Each row below holds a small network's activations on one input, seen along a few directions.
Each table varies a few parts of the input and shows all the possible inputs, shuffled.
A made-up example of a description, with smaller parts first: one of 8 places around a ring, together with either a single point or one of 9 places along a line or (one of 3 separate values, together with one of 4 places along a line).
Shared parts are said once, and a part with two or three values counts as separate values.
In the rows, 128 means zero.

Other details of the inputs vary at random and push rows far along two fixed directions, the same in every table; ignore that.

Table:
x1: [182  49  93 116  97 101 117  99 159 129 140 134 115 138]
x2: [ 85 176 152 158 164 146 123 133 105 113  94 134 128 108]
x3: [179  53  87 114 131 122 105 150 155 134 149 144 141 149]
x4: [137 142 129 138 101 141 142 145 105 171 171  93 130 147]
x5: [130 147 147 116  96 110 150 160  73 149 165 107 132 151]
x6: [128 143 135 122 106 156 139 152 104 168 185 104 125 142]
x7: [160 143  88 101 192 140  88  89 179  89  65 130 126 136]
x8: [102 115 158 131  54 115 180 149  77 151 177 137 112 143]
x9: [ 77 188 153 155 131 142 141 105 122 109 103 150 119  96]
x10: [ 82 180 153 163 167 154 109 125 127 128  99 145 129 110]
x11: [189  77  84  79 134 113 122 128 124 108 137 122 143 157]
x12: [190  56  91 106 110 106 118 110 171 123 155 152 120 136]
x13: [142 108 134  77 186  97 122 101 204  80  23 108 161  78]
x14: [104 110 158 142  93 115 163 178  65 148 176 116 123 150]
x15: [ 86 168 130 171 145 149  99 127 142 126  94 118 129 116]
x16: [ 77 191 155 159 140 142 130  96 138 122 115 153 116  92]
Each input here is: either a single point or (one of 3 separate values, together with one of 5 places along a line).
- Which other rows does x15 become when the choice among 3 separate values takes its other values? List them by row number. => x1, x4

Table:
x17: [153 108 105 111  80 126 150 134 116 151 169 107 128 164]
x18: [103 181 118 146 125 135 120  97 119 124 102 107 114 119]
x19: [108 139 213 101 110 131 192 210  57 160 169  65 185 121]
x20: [ 88 151 155 158 121 116 121 110 137 121  96 136 130  80]
x21: [134 115 107  96 193 134 111  90 189  56  42 174 107 124]
x22: [ 84 166 153 120 140 129 133  90 126 112 118 148 111  96]
x23: [ 97 169 128 158 149 140 124 104 112 105 121 149 132 102]
x24: [ 97 179 131 138 127 137 139 142 128 108  79 128 120 136]
x25: [ 85 158 145 147 147 144 127 120 113  97 104 164 134 117]
x26: [101 166 119 158 153 155 105 138 105 125  93 112 105 136]
x27: [ 98 184 129 134 117 119 128  99 125 118  90 118 121 120]
x28: [140  84 123 145 125 118 103 163 135 137 162 132 136 149]
x29: [172  92 116 104 103 143 138 113 131 140 172 143 135 142]
x30: [128 201 124 143 160 146 108 112 135 134 139 138 121 106]
x31: [103 173 129 161 133 127 113 107 100 116  93 117 114 121]
x32: [153 117  81 117 192 155  94  89 188  72  45 169 127 130]
x33: [182  30  89 110 131  93 115 122 179  94  85 156 143 129]
x34: [206  26  42  92 172 115 101 103 179  66  85 177 146 156]
x35: [ 97 162 142 152 126 147 120 103 163 146 106 119 130  98]
x36: [102 175 142 151 127 108 122 106 104 113  82 130 122 126]
x37: [ 93 163 151 137 139 161 132 123 130 101 105 157 125 120]
x38: [146  80 119 148 116 117 120 128 131 133 164 113 128 135]
x39: [136  75 140 105 111  92 151 120  98 120 172 160 130 140]
x40: [ 97 167 141 171 149 128  89 126 143 119 127 121 123 107]
x41: [152  88 123 100  92 117 142 110 117 126 174 146 136 133]
x42: [161  82  93 126 143 138 131 145 120 123 156 147 135 152]
x43: [158  92 116 128 108 116 107 129 147 151 180 114 132 136]
x44: [130  84 139 120  64 106 149 130 128 154 170 120 140 104]
x45: [109 192 114 138 142 167 118 111 133 146 113 100 106 138]
x46: [167 126  63 128 191 127  72  80 166  75  37 122 103 134]
x47: [141 118 124 103  65 110 170 146 113 146 175 112 134 164]
x48: [116  89 171 127  82 114 180 175 117 154 165 131 122 115]
x49: [216  41  39  86 164 106  64 138 164  91  86 143 121 176]
x50: [ 91 165 151 139 114 136 134 114 167 137 101 125 128  83]
x51: [ 95 165 146 162 155 152  94 145 156 147 113 130 125 131]
x52: [226  38  38  77 157 108 100  68 190  79 102 159 139 141]
x53: [161  99 123 121 110 129 107 135 157 171 177 120 137 151]
x54: [238  37  24  90 188 104  93  87 192  67  95 159 134 149]
x55: [153  93  98 119 113 148 133 161 110 152 152 108 116 176]
x56: [175 143  61 123 211 117  73 100 187  69  74 164 125 115]
x57: [140  82 127 145 120 142 130 151 139 160 155 117 132 158]
x58: [113 186 134 143 168 167 104 144 134 139 121 153 125 129]
x59: [129 112 139 105  73  85 174 136  89 149 171 114 118 146]
x60: [ 95 171 152 143 145 105 147 133 104 111  76 138 106 130]
x61: [ 88 141 165 148 142 115 139 131 138 120  83 147 115  86]
x62: [146  85 111 134  97 119 138 156  84 137 148 121 128 163]
x63: [139  96 154  89  91 123 163 127 117 133 188 143 113 136]
x64: [104 181 124 154 171 150 105 151 122 121 127 154 128 120]
x65: [ 96 155 168 102 193 120 137 156 100 120  70  86 194  99]
x66: [159  98 100 106 109 139 107 178 112 154 161 122 121 176]
x67: [ 91 157 139 158 122 136 115  95 149 136 110 116 127  85]
x68: [186  98  91 114 132 133 132 107 132 135 167 132 128 138]
x69: [ 93 130 196  95 124 108 170 177  46 163 173  64 195 107]
x70: [ 89 147 138 177 156 148 107 131 140 128 106 121 122 120]
x71: [198 113 106  95 128 139 113 129 146 155 178 146 133 154]
x72: [150  87 115 137 107 127 125 115 141 153 171 103 128 134]
x73: [128 109 146 111  82 104 190 178  90 137 164 122 114 163]
x74: [ 97 175 158 143 135  93 141 109  99 118  88 133 106 122]
x75: [172  96 102 121 110 112  97 150  97 131 164 118 119 159]
x76: [120  83 167 127  80  89 160 141 101 154 170 135 126 101]
x77: [111 183 116 148 139 154 113 102 117 134 112  95 101 125]
x78: [ 83 154 152 131 124 114 136 105 151 134  99 130 114  65]
x79: [ 92 193 138 118 129 114 160 119 141 117  96 120 105 123]
x80: [119 100 163 112  69 107 177 154 130 166 179 121 122 101]
x81: [109 172 131 151 167 177 122 127 130 135 113 142 122 129]
x82: [115 193 119 137 140 146  89 115 122 132 118 108 106 125]
x83: [191 100 103 104 127 150 132 114 139 153 169 135 130 152]
x84: [ 76 152 159 136 160 131 137 115 112  98 104 166 117 118]
x85: [121 156 219  84  98 129 186 188  79 152 182  50 167 108]
x86: [ 88 151 148 168 136 152 121 129 151 135  92 129 130 110]
x87: [130  73 132 151 102 120 133 148 121 140 150 133 144 133]
x88: [140  96 132 129  83 102 154 161  78 134 149 129 135 165]
x89: [115 201 116 124 143 160  89 122 140 145 115 115 111 138]
x90: [158  96 136  94  88 134 147 120 128 131 177 146 132 142]
x91: [147  91 108 122  92 133 147 162 103 142 151 116 126 170]
x92: [136  76 129 146  92 107 130 128 122 137 162 125 139 120]
x93: [ 88 152 156 154 125 141 137 138 155 124  87 135 128  97]
x94: [103 170 139 158 143 159 113 105 161 159 117 109 122 117]
x95: [ 92 165 142 145 142 126 124 102 113 101 113 158 133 106]
x96: [ 99 149 204  86 109 117 175 170  65 159 178  50 177  99]
- The inputs of x48 and x80 match in every part but one. If x24 is changed in the same way as x48 into x80, which row does it become? => x47
- The inputs of x77 and x26 match in every part but one. If x18 is changed in the same way as x77 into x26, which row does it become? => x62
- The inputs of x19 and x96 match in every part but one. If x86 is changed in the same way as x19 into x96, which row does it become? => x67
- What do these inputs look like to the network? => one of 5 places around a ring, together with either a single point or (one of 3 separate values, together with one of 5 places along a line)
- Which other rows does x47 become when the place on the line of 5 takes its other values? List them by row number. => x17, x45, x79, x89

Table:
x97: [126 131 125 144 129 132 118 133 119 128 128 135 125 135]
x98: [191  58 108  85 111 111 145 147 125 140 168 119 148 162]
x99: [123 131 130 132 135 139 119 133 124 130 134 125 138 129]
x100: [128 131 127 128 136 133 128 135 112 120 123 128 128 134]
x101: [127 131 135 126 138 135 129 134 134 137 127 113 136 128]
x102: [126 132 129 138 117 138 125 123 143 137 135 129 119 123]
x103: [120 124 134 140 118 132 129 123 132 130 130 144 119 130]
x104: [119 130 136 126 124 114 141 126 123 115 122 132 130 122]
x105: [165 106  71 104 186 119  89  75 201  67  39 162 114 131]
x106: [123 131 132 136 121 137 124 123 139 130 136 142 120 123]
x107: [128 137 120 141 123 134 121 128 137 141 138 127 122 129]
x108: [128 137 121 132 130 132 123 130 117 128 129 121 118 139]
x109: [121 125 134 132 134 130 135 142 124 126 121 128 134 127]
x110: [120 124 139 129 130 122 132 125 132 125 132 129 129 113]
x111: [131 144 118 130 127 134 124 126 127 136 139 128 120 129]
x112: [126 135 129 124 120 128 134 116 128 131 130 127 130 117]
x113: [128 139 125 126 120 137 128 120 135 132 136 131 119 124]
x114: [119 125 140 123 134 125 127 135 130 129 129 126 133 117]
x115: [123 128 136 126 140 135 130 136 129 129 131 124 138 127]
x116: [127 138 134 121 132 130 137 139 122 129 119 117 132 133]
x117: [125 127 132 136 121 129 131 118 136 135 129 124 127 114]
x118: [117 128 132 129 122 122 140 118 121 121 124 138 128 123]
x119: [125 135 124 134 131 127 127 126 118 127 132 139 116 137]
x120: [124 136 137 117 123 119 133 136 123 126 116 119 132 126]
x121: [127 136 126 126 131 134 126 134 116 129 123 116 127 135]
x122: [125 127 140 122 131 125 125 132 133 136 125 116 132 119]
x123: [134 139 127 122 135 139 125 130 121 133 131 117 134 132]
x124: [135 143 120 130 133 138 121 128 123 131 135 122 125 133]
x125: [129 135 125 135 134 131 123 131 110 122 131 133 120 138]
x126: [120 131 129 126 118 123 135 116 125 126 122 126 129 124]
x127: [126 132 127 131 132 139 120 132 130 138 131 114 135 130]
x128: [124 125 127 136 132 134 122 136 120 127 123 128 133 131]
x129: [127 133 132 124 136 129 140 141 119 119 120 127 132 132]
x130: [129 137 139 113 130 123 130 131 126 133 125 120 135 123]
x131: [124 137 120 131 126 128 126 126 123 133 132 127 115 137]
x132: [127 136 123 140 128 133 119 128 133 133 137 140 124 129]
x133: [128 136 125 140 131 137 115 131 125 129 138 133 131 132]
x134: [122 130 125 144 126 128 123 128 125 134 130 142 121 134]
x135: [120 132 137 121 127 119 137 139 120 119 119 129 132 124]
x136: [129 138 121 140 127 137 116 131 132 136 136 120 128 133]
x137: [126 127 140 130 127 122 130 122 135 132 128 117 129 114]
x138: [122 134 137 123 120 115 135 123 125 122 121 120 132 124]
x139: [121 134 127 127 119 132 129 119 131 127 127 130 116 133]
x140: [117 121 139 135 125 117 136 128 128 122 122 132 128 117]
x141: [120 124 133 135 124 129 132 120 132 130 132 137 128 113]
x142: [188  51 109  86  99  96 143 133 128 133 169 123 144 149]
x143: [116 122 135 140 121 124 136 120 127 127 122 139 127 119]
x144: [117 123 138 128 128 120 131 140 126 125 118 130 131 119]
- The inputs of x99 and x127 match in every part but one. If x106 is changed in the same way as x99 into x127, which row does it become? => x102
- What do these inputs look like to the network? => one of 6 places around a ring, together with one of 8 places around a ring
- Start at x111 and move only the place on the ring of 8, one step at a time. The first step leads to x113. Which rows follow, in order? => x112, x142, x130, x98, x123, x124
- Start at x134 and move only the place on the ring of 6, one step at a time. The first step leads to x119. Which rows follow, in order? => x131, x111, x107, x132
- Which other rows does x135 become when the place on the ring of 8 takes its other values? List them by row number. => x100, x104, x105, x118, x119, x125, x129
